Look-ups in named tables: a row name and a column name give one cell, copied from the table.

Table ger
,kosi,gud,mazevok,goneden,feda,pufomaf
dasef,-18.443,-22.359,-20.399,-10.151,-27.717,-45.141
vadise,-21.192,-12.947,11.368,-25.062,-21.836,-24.415
kos,-35.638,-24.476,51.429,-23.889,-31.680,-27.635
zaku,-17.067,-13.971,-70.865,-32.213,-23.845,-27.198

zaku, mazevok => -70.865
vadise, mazevok => 11.368
kos, feda => -31.680
zaku, feda => -23.845
zaku, kosi => -17.067
kos, mazevok => 51.429
zaku, pufomaf => -27.198
dasef, mazevok => -20.399
dasef, feda => -27.717
kos, kosi => -35.638
vadise, gud => -12.947
vadise, goneden => -25.062

Table mulu
,kevug,suk,nid,rif
pimaka,60.9,49.5,57.9,56.1
sul,50.2,67.4,64.8,58.7
tiso,52.3,52.8,54.0,64.4
sefo,65.4,45.3,63.8,68.0
kom,61.6,68.5,45.4,36.0
redig,50.7,83.2,39.1,14.7
lefatu,58.5,38.3,56.2,66.5
givo,61.9,35.7,61.0,76.5
fufu,47.9,39.5,54.0,69.3
sif,52.0,43.9,65.0,71.8
toki,48.7,65.4,50.5,46.6

sul, suk -> 67.4
redig, suk -> 83.2
tiso, rif -> 64.4
redig, rif -> 14.7
sefo, kevug -> 65.4
kom, rif -> 36.0
lefatu, nid -> 56.2
Row with the largest suk: redig

lozit:
,tatuv,rofup,deko,zigari,daf,girav,fup,kig,rap,vigofa
fus,121,130,61,148,62,91,225,142,137,73
nedati,90,90,70,158,71,135,227,145,139,107
lof,107,112,62,153,63,109,228,144,137,85
vud,198,187,238,134,231,174,93,149,149,213
veloku,170,170,140,137,141,117,161,146,139,126
zib,199,200,176,130,172,115,133,145,143,143
zan,87,83,89,160,90,156,215,146,141,130
zerepe,149,159,84,141,84,83,203,142,137,79
gepadof,94,82,138,160,137,194,182,149,145,179
gop,86,84,84,160,85,152,219,146,141,125
gamen,160,170,96,138,95,81,194,142,138,84
bevo,181,187,131,134,129,93,166,143,139,107
rofiz,96,100,63,156,64,121,230,144,138,94
lupefaz,156,167,91,139,90,81,198,142,138,81

vud, rofup -> 187
zerepe, fup -> 203
vud, daf -> 231
nedati, daf -> 71
gepadof, girav -> 194
gepadof, fup -> 182
zan, girav -> 156
lupefaz, kig -> 142
vud, rap -> 149
zan, deko -> 89
Row with the largest rap: vud

rez.tsv
	neni	pabi	kope
luf	107	56	95
zavozek	100	211	105
vada	118	194	86
pofu	116	107	97
sesu	102	63	119

What is the pabi of pofu in rez?
107
What is the pabi of vada in rez?
194
What is the kope of zavozek in rez?
105
What is the neni of vada in rez?
118
What is the pabi of zavozek in rez?
211
What is the neni of luf in rez?
107
What is the neni of sesu in rez?
102
What is the neni of zavozek in rez?
100
What is the neni of pofu in rez?
116
What is the kope of pofu in rez?
97
What is the kope of sesu in rez?
119
What is the kope of vada in rez?
86
What is the pabi of luf in rez?
56
What is the pabi of sesu in rez?
63
What is the kope of luf in rez?
95

tupimat.csv
,topoz,rebisol,rer,vor,reb,suze,belar
nul,108,199,157,66,119,120,190
buk,127,43,101,193,115,110,76
vepov,102,140,88,103,115,113,114
tir,109,70,57,158,112,109,60
did,116,41,60,186,112,108,47
kedegak,102,161,105,88,116,115,136
kel,101,151,96,95,116,114,125
favusiz,111,65,62,164,113,107,59
zof,110,203,168,66,120,120,199
niti,118,188,186,83,121,120,203
tevutu,105,100,66,134,113,110,80
dulo,114,47,58,179,112,108,49
ner,130,82,142,168,117,113,122
vekiti,107,156,117,96,116,118,144

topoz of niti = 118
belar of tevutu = 80
rer of dulo = 58
vor of tevutu = 134
suze of nul = 120
belar of kedegak = 136
suze of favusiz = 107
rebisol of buk = 43
vor of nul = 66
topoz of tevutu = 105
suze of kedegak = 115
belar of tir = 60
belar of zof = 199
Row with the largest reb: niti

vopeted
|  | tuluk | dero | ruz | kan | muded | kot | fil | lofig |
|---|---|---|---|---|---|---|---|---|
| supab | 23 | 3 | 8 | 15 | 22 | 29 | 30 | 39 |
| sural | 77 | 1 | -21 | -11 | 55 | 5 | 15 | 51 |
| vivafak | -15 | 79 | 77 | 59 | -8 | -7 | -34 | -42 |
| nev | -21 | 52 | 66 | 53 | -9 | 14 | -8 | -19 |
| takunev | 11 | 55 | 44 | 32 | 12 | -1 | -7 | -21 |
| dil | 45 | 0 | -1 | -7 | 41 | 19 | 38 | 25 |
| vopi | 13 | 18 | 14 | 20 | 15 | 26 | 28 | 25 |
| bod | 28 | 13 | 4 | 11 | 25 | 22 | 29 | 30 |
| ref | 75 | -45 | -57 | -35 | 61 | 40 | 75 | 89 |
| ravezos | 3 | 27 | 35 | 26 | 11 | 21 | 21 | 0 |

ravezos, lofig => 0
ravezos, kan => 26
supab, dero => 3
bod, ruz => 4
vivafak, fil => -34
takunev, muded => 12

Table mim
fields: lunoni, pomezif, pov, kupulim, vegit, timekad, sud
vuroden: [-73, 20, 8, 13, 20, 13, 19]
rarame: [-58, 0, -7, -5, -1, -5, -1]
lebo: [-63, 7, -2, 1, 6, 1, 6]
las: [-78, 26, 13, 18, 26, 17, 25]
nef: [-40, -25, -25, -25, -25, -25, -25]
lemi: [-71, 17, 6, 10, 17, 10, 16]
til: [-83, 33, 18, 23, 33, 23, 32]
sufifi: [-72, 18, 7, 11, 18, 11, 17]
milu: [-54, -6, -11, -9, -6, -9, -6]
purebon: [-76, 24, 11, 16, 24, 15, 23]
zuvebov: [-96, 51, 31, 38, 51, 38, 49]
subotir: [-67, 12, 3, 6, 12, 6, 12]
nusum: [-43, -20, -22, -21, -21, -21, -20]
rok: [-72, 18, 7, 11, 18, 11, 17]

What is the vegit of milu in mim?
-6
What is the sud of subotir in mim?
12
What is the pomezif of rarame in mim?
0
What is the lunoni of rarame in mim?
-58
What is the pov of milu in mim?
-11
What is the pov of subotir in mim?
3

pupi.csv
,metak,bokefim,kulup,gizulim,sasa,zazab,raf,tob,ves
niz,3711,-8258,2143,-7463,-4801,-2812,-7984,6841,5877
sugivo,-5247,5605,6135,-6200,7772,-7682,-1143,5040,1950
zome,-7731,7046,-7909,5468,7302,7129,5113,3959,41
sitefud,3160,7704,-6084,2994,-7459,-5586,-8309,-8317,7165
badeton,-4621,-6430,7780,5343,-3667,-4697,-5349,-3451,-6868
poseda,-7650,-4261,1034,1366,415,-3652,-4871,6609,-6767
mipa,-7597,5199,6279,4216,-8074,-3742,7144,3857,5129
numom,2540,4697,4985,1477,-3553,7508,452,5449,6881

bokefim of mipa is 5199
gizulim of sugivo is -6200
raf of numom is 452
sasa of sitefud is -7459
sasa of badeton is -3667
gizulim of niz is -7463
zazab of mipa is -3742
raf of mipa is 7144
raf of niz is -7984
sasa of zome is 7302
ves of badeton is -6868
bokefim of poseda is -4261
zazab of numom is 7508
gizulim of numom is 1477
zazab of sitefud is -5586
kulup of sitefud is -6084
tob of poseda is 6609
Which row has the largest ves? sitefud

basok =
cols = gon, sonep, fovopu, fus, pav, raleso, vimu, gad
bas: [4.87, 6.39, 4.87, 3.48, 6.01, 0.92, 2.47, 5.98]
sur: [7.62, 4.54, 7.62, 1.67, 3.80, 7.71, 8.64, 6.30]
luz: [3.34, 3.89, 3.34, 4.66, -0.07, 4.28, -0.13, 4.06]
zolap: [2.29, 2.91, 2.29, 2.64, -0.92, 2.28, -0.17, 3.29]
zorut: [9.28, -0.81, 9.28, 6.16, 7.21, 9.22, 3.66, 6.63]
sorefe: [0.66, -7.00, 0.66, 1.52, 1.51, -5.26, 2.72, 9.83]
fur: [3.55, 2.60, 3.55, 5.43, 9.30, -2.29, 2.32, 8.05]
zuba: [2.41, 4.21, 2.41, 2.12, 0.47, 4.23, -0.39, 4.11]

What is the gad of zorut in basok? 6.63
What is the gon of sur in basok? 7.62
What is the fovopu of sorefe in basok? 0.66
What is the vimu of bas in basok? 2.47
What is the sonep of zorut in basok? -0.81
What is the sonep of zuba in basok? 4.21
What is the pav of zorut in basok? 7.21
Which row has the largest raleso? zorut

ser =
|  | zezis | peg | larum | rifu | muk | kerud | torure | med | solusek | niv |
|---|---|---|---|---|---|---|---|---|---|---|
| mezabiz | 0.02 | 0.53 | -0.07 | 0.35 | 0.23 | 0.49 | 0.53 | 0.48 | 0.52 | 0.52 |
| deg | -0.20 | 0.18 | 0.06 | -0.19 | -0.25 | -0.02 | 0.26 | -0.03 | 0.27 | 0.29 |
| sisen | 0.21 | -0.10 | 0.36 | -0.06 | 0.02 | -0.12 | -0.07 | -0.12 | -0.06 | -0.05 |
| dokoset | 0.17 | 0.46 | -0.04 | 0.48 | 0.40 | 0.52 | 0.42 | 0.51 | 0.40 | 0.39 |
| moduvo | 0.11 | -0.59 | 0.58 | -0.59 | -0.39 | -0.69 | -0.49 | -0.69 | -0.46 | -0.43 |
| mubobu | 0.43 | -0.39 | 0.77 | -0.23 | -0.01 | -0.40 | -0.32 | -0.40 | -0.31 | -0.29 |
| tol | 0.27 | 0.13 | 0.24 | 0.22 | 0.25 | 0.17 | 0.12 | 0.18 | 0.11 | 0.11 |
| biv | -0.01 | 0.37 | -0.19 | 0.30 | 0.20 | 0.38 | 0.33 | 0.38 | 0.32 | 0.31 |
| fir | 0.38 | -0.33 | 0.52 | -0.09 | 0.08 | -0.27 | -0.31 | -0.26 | -0.30 | -0.29 |
| bikot | -0.11 | 0.27 | 0.00 | 0.00 | -0.07 | 0.14 | 0.31 | 0.14 | 0.32 | 0.33 |
| labe | 0.84 | -0.53 | 0.86 | 0.13 | 0.43 | -0.27 | -0.56 | -0.27 | -0.57 | -0.57 |

larum of moduvo = 0.58
kerud of mezabiz = 0.49
larum of tol = 0.24
peg of fir = -0.33
solusek of bikot = 0.32
med of sisen = -0.12
peg of dokoset = 0.46
solusek of labe = -0.57
zezis of moduvo = 0.11
solusek of tol = 0.11
zezis of tol = 0.27
Row with the largest muk: labe

